Each row below holds a small network's activations on one input, seen along a few directions.
In each table, some parts of the input vary, and every possible input appears once, in random order.
A made-up example of a description, with smaller parts first: one of 6 places along a line, together with either a single point or one of 9 places around a ring or (one of 3 separate values, together with one of 5 places around a ring).
Shared parts are said once, and a part with two or three values counts as separate values.
In the rows, 128 means zero.

Other details of the inputs shift rows strongly along two fixed directions, in all tables alike. That doesn't count.

Rows:
x1: [121 121 122 126 140 117 135 139 127 135 127 135 132]
x2: [131 129 130 128 126 125 127 128 137 124 130 130 130]
x3: [129 130 130 127 126 124 127 127 136 124 132 130 130]
x4: [130 125 133 131 127 130 128 126 134 124 135 127 129]
x5: [ 99 174 158 124 124 133 204 102 110 109  10  48  85]
x6: [119 117 134 121 127 123 127 132 128 133 130 133 126]
x7: [131 129 129 129 125 125 127 128 137 124 130 130 130]
x8: [130 127 131 130 126 127 128 126 135 124 133 129 129]
x9: [133 124 132 135 129 130 126 126 135 123 133 126 128]
x10: [129 131 130 128 129 125 126 127 136 123 132 130 129]
x11: [147 182  77 129 101 187 116 103  25 151  82  98 112]
x12: [130 127 131 130 127 128 127 127 136 125 132 129 129]
x13: [129 131 130 128 129 125 126 127 137 124 132 130 130]
x14: [130 128 131 130 129 127 127 126 136 124 133 129 129]
x15: [155 145  65 120 109 173  61 128  42 168 165 163 138]
x16: [129 130 129 127 126 124 127 128 136 124 132 130 130]
x17: [121 119 120 125 137 116 136 140 127 135 127 134 132]
x18: [130 125 133 131 127 130 128 126 135 125 134 126 129]
x19: [129 130 130 127 127 125 127 128 136 124 132 130 130]
x20: [130 126 133 131 129 130 127 126 134 124 135 126 127]
x21: [129 131 130 128 128 124 126 127 136 124 132 130 130]
x22: [132 130 130 129 128 125 126 127 137 123 131 130 128]
x23: [121 119 121 125 138 117 136 140 127 135 127 135 133]
x24: [130 124 133 131 127 129 128 126 134 125 135 126 128]
x25: [119 119 135 121 130 124 125 132 128 133 130 133 126]
x26: [119 118 135 121 127 123 127 132 127 133 130 133 126]
x27: [130 128 132 130 128 127 127 126 136 124 132 129 129]
x28: [121 120 122 126 139 117 135 140 127 135 127 134 132]
x29: [130 126 133 131 130 130 127 125 135 125 135 127 129]
x30: [121 120 121 126 139 117 135 140 127 134 127 135 131]
x31: [130 128 131 130 129 127 127 127 136 124 133 129 128]
x32: [119 118 135 121 128 124 126 132 128 134 130 133 126]
x33: [131 129 130 128 126 125 127 127 137 123 130 131 130]
x34: [121 119 121 125 137 117 136 140 127 134 127 135 133]
x35: [130 127 131 130 126 127 128 127 136 125 133 128 129]
x36: [132 130 130 129 128 125 126 127 137 124 130 130 130]
x37: [119 119 135 121 129 123 125 132 127 133 130 133 126]
x38: [130 126 133 131 129 129 127 126 134 125 134 126 129]
x39: [132 124 132 134 126 130 127 126 135 124 132 127 130]
x40: [132 125 132 135 129 130 126 125 136 124 132 126 129]
x41: [132 124 133 135 129 130 126 126 135 124 132 126 130]
x42: [133 123 132 134 127 130 127 126 135 124 132 126 130]
Description of these inputs: one of 6 places along a line, together with either one of 2 separate values or one of 5 places along a line.
- The inputs of x1 and x23 match in every part but the place on the line of 6. If x5 is changed in the same way as x1 into x23, which row does it become? => x2
- The inputs of x6 and x32 match in every part but the place on the line of 6. If x24 is changed in the same way as x6 into x32, which row does it become? => x18
- Which other rows does x1 become when the choice among 2 separate values takes its other values? List them by row number. => x25
- Which other rows does x8 become when the place on the line of 6 takes its other values? List them by row number. => x12, x14, x27, x31, x35
- Which other rows does x15 become when the choice among 2 separate values takes its other values? List them by row number. => x30

Rows:
x43: [ 85 115 187 118 126 112 186 120 151 116  69  82 104]
x44: [ 91 120 163 124 147 100 187 135 141 118  51  90 101]
x45: [128  68 134 130 144  89 113 160 189 130 200 180 161]
x46: [159 143  97 132  99 170  85 113  86 136 162 137 129]
x47: [160 161  98 139 111 177  93 106  76 136 133 120 123]
x48: [113 149 173 127 123 117 172 107 162  95  78  84 102]
x49: [150  90 150 137 135  95  87 141 220 105 217 184 162]
x50: [163 152  94 138 101 165  96 113  92 133 141 130 138]
x51: [132 148 102 121 115 175  98 114  45 161 116 122 118]
x52: [ 90 109 163 121 136  94 189 141 151 119  62  97 109]
x53: [ 94 126 160 126 148 106 188 131 136 120  54  88 103]
x54: [161 155  93 140 102 163  99 111  93 133 137 129 139]
x55: [135 141  75 111 118 142  89 140  61 163 129 157 131]
x56: [142 167  73 130 129 168 112 119  44 154 118 118 126]
x57: [140  90 163 142 139 114 104 132 198 105 196 153 136]
x58: [156 166  92 123 100 173  81 106  70 139 147 135 120]
x59: [135 158  74 112 119 152 104 130  55 161 120 140 130]
x60: [140 149  77 128 120 156 116 128  64 151 135 129 135]
x61: [ 92 125 164 126 140 103 206 129 151 112  63  81 108]
x62: [ 89 131 158 112 141  95 184 135 145 121  60  99 106]
x63: [120  66 157 117 140  91  81 153 197 131 227 197 159]
x64: [141 147  79 127 129 157 105 129  58 157 123 135 131]
x65: [146  77 158 141 129  99 102 141 220 103 216 169 157]
x66: [160 167  93 143 112 173  99 105  79 134 120 118 129]
x67: [ 95 132 164 130 152 108 195 127 146 112  64  82 106]
x68: [138 161  74 118 125 151 101 129  66 154 143 142 135]
x69: [128  73 135 124 155  80  95 165 205 127 228 201 167]
x70: [119 138 178 143 135 120 175 112 173  92  77  79 109]
x71: [147  96 148 139 135  95  94 137 218 105 206 178 161]
x72: [ 90 120 165 122 135  99 204 132 145 117  49  83 104]
- Describe the family of inputs behind these rows. => one of 3 separate values, together with either a single point or one of 4 places along a line or one of 5 places along a line
- The inputs of x72 and x62 match in every part but the choice among 3 separate values. If x46 is changed in the same way as x72 into x62, which row does it become? => x58
- Which other rows does x72 become when the place on the line of 5 takes its other values? List them by row number. => x45, x52, x60, x61
- Which other rows does x54 become when the place on the line of 4 takes its other values? List them by row number. => x46, x50, x65

Rows:
x73: [106 126 141 124 124 162 140 116  67 149  94  91  98]
x74: [113 160 120 112 112 139 137 117  86 134  85 102 107]
x75: [125 153 119 118 112 142 136 121  90 137  74 105 110]
x76: [106 106 180 128 146  89 162 130 202 102 129 118 128]
x77: [163 113  97 143 119 140  72 137 125 137 186 164 156]
x78: [110 103 182 141 150  90 155 133 215  92 135 119 130]
x79: [120 149 119 116 107 139 136 121  84 135  75 105 110]
x80: [137 164 117 133 126 152 140 108  94 122  86  95 107]
x81: [162 116  94 143 121 144  88 130 123 135 188 164 150]
x82: [123 160 119 114 114 147 145 118  89 138  84 104 113]
x83: [150 117  98 123 117 134  79 140 116 148 175 173 147]
x84: [131 166 119 136 122 153 141 111  94 125  88  95 115]
x85: [142  96 119 122 137 110  65 151 167 134 221 197 157]
x86: [135 112  74 129 163 110 104 163 105 161 165 177 156]
x87: [109  95 177 132 140  91 157 133 204 102 127 125 132]
x88: [117 106 176 141 151  93 167 131 208  91 134 116 124]
x89: [110 152  88 125 156 125 165 145  72 150  73 110 123]
x90: [115 160 122 112 116 137 137 113  84 136  82 109 105]
x91: [126 155 119 127 114 149 146 108  89 133  83 101 117]
x92: [ 97 100 179 117 135  83 167 137 193 106 124 122 124]
x93: [153 120 102 128 122 143  84 134 118 142 187 167 156]
x94: [115 100 173 143 138  95 165 128 202 101 125 116 131]
x95: [154 123 101 141 130 139  77 131 129 134 197 167 153]
x96: [137 164 117 134 126 151 144 107  93 123  88  97 107]
x97: [151 122 102 128 125 139  79 133 122 140 191 169 154]
x98: [108  96 177 124 137  84 161 143 201 108 116 129 127]
x99: [108 126 143 123 129 160 135 115  69 151  89  98  96]
x100: [123 164 121 122 120 149 138 109  90 130  86  96 113]
x101: [137 154 113 138 115 155 146 110  95 124  85  94 112]
x102: [125 164 124 122 125 147 134 107  90 130  82 102 111]
x103: [112 144  88 124 149 125 170 144  72 151  77 107 126]
x104: [101  65 181 131 140 115 148 140 156 126 127 117 116]
x105: [123 165 123 124 124 150 136 110  90 128  86 100 113]
x106: [139 123 101 118 120 132  79 140 112 142 182 175 145]
x107: [110 116 138 126 120 164 143 116  68 149  89  94 102]
x108: [100 101 187 119 149  77 153 138 214 104 125 132 120]
x109: [147 125 102 119 127 133  74 138 120 146 181 179 144]
x110: [162 119  98 139 128 140  78 134 132 130 200 163 150]
x111: [105 106 182 129 151  88 160 131 204  99 131 124 128]
x112: [166 122  98 139 132 141  78 133 128 132 194 171 149]
x113: [168 113  94 144 121 141  83 136 122 134 187 164 151]
x114: [163 116  98 139 125 144  82 135 128 133 197 162 152]
x115: [126 159 122 123 118 150 146 109  88 133  89  97 117]
x116: [117 106 174 140 147  93 168 130 207  93 132 110 124]
x117: [158 117 101 139 123 142  77 133 128 137 195 162 156]
x118: [139 159 116 135 118 157 151 113  93 125  90  92 115]
x119: [127 164 124 123 124 148 139 109  90 131  82 104 114]
x120: [105  98 174 124 136  87 162 139 202 110 122 131 127]
x121: [146 117  98 122 117 136  77 138 121 148 178 173 146]
x122: [115 137  84 128 147 125 165 147  74 150  67 109 126]
x123: [137 163 115 135 121 154 148 111  95 123  91  92 112]
x124: [102  99 181 119 141  85 159 141 207 106 128 126 126]
x125: [118 166 120 115 121 144 140 115  89 135  85 106 107]
x126: [121 160 120 114 115 145 145 115  88 138  85 102 111]
x127: [112  94 180 132 141  88 155 137 204 100 121 123 132]
x128: [152 117 103 127 124 140  77 133 122 141 191 167 155]
x129: [133  91 118 129 132 158  72 138  90 160 193 165 135]
x130: [130 164 118 134 119 152 138 108  95 126  89  90 113]
x131: [112 100 185 140 152  85 153 131 218  93 133 122 128]
x132: [157 122 100 140 125 140  78 133 129 136 196 164 155]
x133: [151 121 105 128 132 134  73 129 124 140 191 176 151]
x134: [141 153 114 139 115 152 143 115  93 123  82  93 112]
x135: [162 118  98 139 125 144  88 132 126 134 195 161 152]
x136: [ 96 100 184 118 143  76 160 138 201 103 120 131 120]
x137: [147 115  97 121 110 133  80 142 105 146 171 172 147]
x138: [142 117  96 121 109 136  85 137 107 147 174 172 147]
x139: [137 122 104 118 121 129  73 139 117 141 184 174 144]
x140: [118 165 119 114 118 144 141 115  90 137  86 102 108]
x141: [131 153 121 128 114 148 143 116  89 131  77 101 119]
x142: [137 165 116 136 124 155 147 112  93 121  89  94 111]
x143: [141 116  97 120 111 133  85 134 109 147 177 172 145]
x144: [139 155 113 139 114 155 151 112  94 125  85  96 114]
x145: [118 141 131 116 125 127 129 126 127 130 115 121 118]
x146: [101 106 179 120 143  84 161 140 205 107 126 125 124]
x147: [144 126 101 120 126 136  78 140 120 144 183 175 146]
x148: [113 160 119 112 112 139 142 115  85 136  87 103 108]
x149: [125  97 173 145 140  94 166 139 203  95 122 116 129]
x150: [116  99 174 144 138  96 164 132 204 100 126 118 133]
x151: [112 140  84 127 146 127 168 143  74 151  70 110 126]
x152: [ 98  94 177 120 132  82 159 138 198 106 120 127 124]
x153: [160 122 101 140 129 139  71 132 129 136 194 172 154]
x154: [107 105 182 130 150  89 159 135 206  99 131 126 131]
x155: [162 115  97 144 119 140  78 134 122 138 185 164 155]
x156: [139 122 100 117 116 131  81 139 112 144 183 170 145]
x157: [120 150 119 117 107 138 141 119  83 137  78 106 111]
x158: [114 103 177 140 142  95 166 130 204  99 131 112 131]
x159: [110 120 142 123 122 164 144 117  65 150  95  90 101]
x160: [140 120 104 116 122 127  69 137 116 144 182 177 142]
x161: [120 165 122 114 122 142 138 113  89 137  81 108 105]
x162: [116 155 121 112 110 141 141 118  85 135  85 102 110]
x163: [157 121 102 140 131 136  72 129 130 136 195 171 152]
x164: [111 107 177 140 145  92 163 129 206  97 130 111 128]
x165: [113 161 121 114 116 139 140 116  84 133  86 107 107]
x166: [130 153 121 128 115 147 142 113  88 132  80 100 117]
x167: [137 155 118 139 113 152 143 115  92 128  79  94 119]
x168: [ 98  99 179 118 135  84 166 141 194 106 125 124 126]
x169: [115 102 177 141 142  96 165 134 206  99 132 114 134]
x170: [104  99 175 123 137  87 164 135 200 110 121 128 125]
x171: [131 156 117 138 113 154 141 109  95 128  84  94 117]
x172: [100  94 133 129 173  72 172 166 172 128 129 137 142]
x173: [135 165 116 135 125 154 142 110  94 120  90  93 108]
x174: [153 117  98 132 118 143  83 132 117 143 181 171 156]
- Describe the family of inputs behind these rows. => one of 6 places along a line, together with either one of 2 separate values or (one of 3 separate values, together with one of 5 places along a line)
- The inputs of x134 and x114 match in every part but the place on the line of 6. If x113 is changed in the same way as x134 into x114, which row does it become? => x135
- The inputs of x97 and x154 match in every part but the place on the line of 6. If x132 is changed in the same way as x97 into x154, which row does it become? => x84
- The inputs of x112 and x142 match in every part but the place on the line of 6. If x102 is changed in the same way as x112 into x142, which row does it become? => x105
- Start at x108 and move only the place on the line of 6, one step at a time. The first step leads to x85. Which rows follow, in order? => x145, x124, x121, x75
- Start at x148 and move only the place on the line of 5, one step at a time. The first step leads to x140. Which rows follow, in order? => x76, x164, x116
- Which other rows does x124 become when the choice among 3 separate values takes its other values? List them by row number. => x82, x126
- Start at x74 and move only the place on the line of 5, one step at a time. The first step leads to x145. Which rows follow, in order? => x100, x130, x110

Rows:
x175: [123 147 116 114 121 124 128 127 117 132 119 131 126]
x176: [124 143 112 115 120 120 129 133 116 135 112 134 130]
x177: [122 108 122 123 116 131 132 138 102 145 110 130 126]
x178: [114 143 102 123 157 117 139 141 106 141 118 132 130]
x179: [115 115 115 130 158 133 141 143  95 148 122 123 125]
x180: [145 130 108 141 114 134 135 128 122 126 111 123 135]
x181: [124 152 123 115 123 127 123 123 118 129 121 131 123]
x182: [123 126 145 126 123 149 114 115 109 134 128 118 112]
x183: [139 140 104 148 156 135 143 131 114 130 123 117 134]
x184: [124 103 164 143 133  94 166 135 204  97 121 117 135]
x185: [147 148 132 143 121 151 117 108 127 113 129 110 122]
x186: [146 146 124 140 119 145 127 114 125 116 127 115 128]
x187: [124 153 127 114 125 132 119 118 119 128 122 130 121]
x188: [146 141 116 139 116 141 132 119 124 120 124 116 130]
x189: [120 119 129 122 118 138 129 127 105 139 123 122 121]
x190: [125 137 109 115 119 115 130 138 114 137 105 138 131]
x191: [106 113 182 120 145  88 141 131 207 101 139 134 121]
x192: [154  64  99 128 123 123  48 161 142 156 248 216 175]
x193: [121 125 136 123 120 142 123 122 107 136 126 122 118]
x194: [146 147 129 141 121 149 122 108 126 115 128 113 126]
x195: [100  91 194 127 141 102 151 128 190 109 132 117 117]
- The inputs of x184 and x176 match in every part but one. If x183 is changed in the same way as x184 into x176, which row does it become? => x178
- Describe the family of inputs behind these rows. => one of 3 separate values, together with either a single point or one of 6 places along a line
- List by row number the other rows that have the choice among 3 separate values in common with x179. => x177, x182, x189, x192, x193, x195
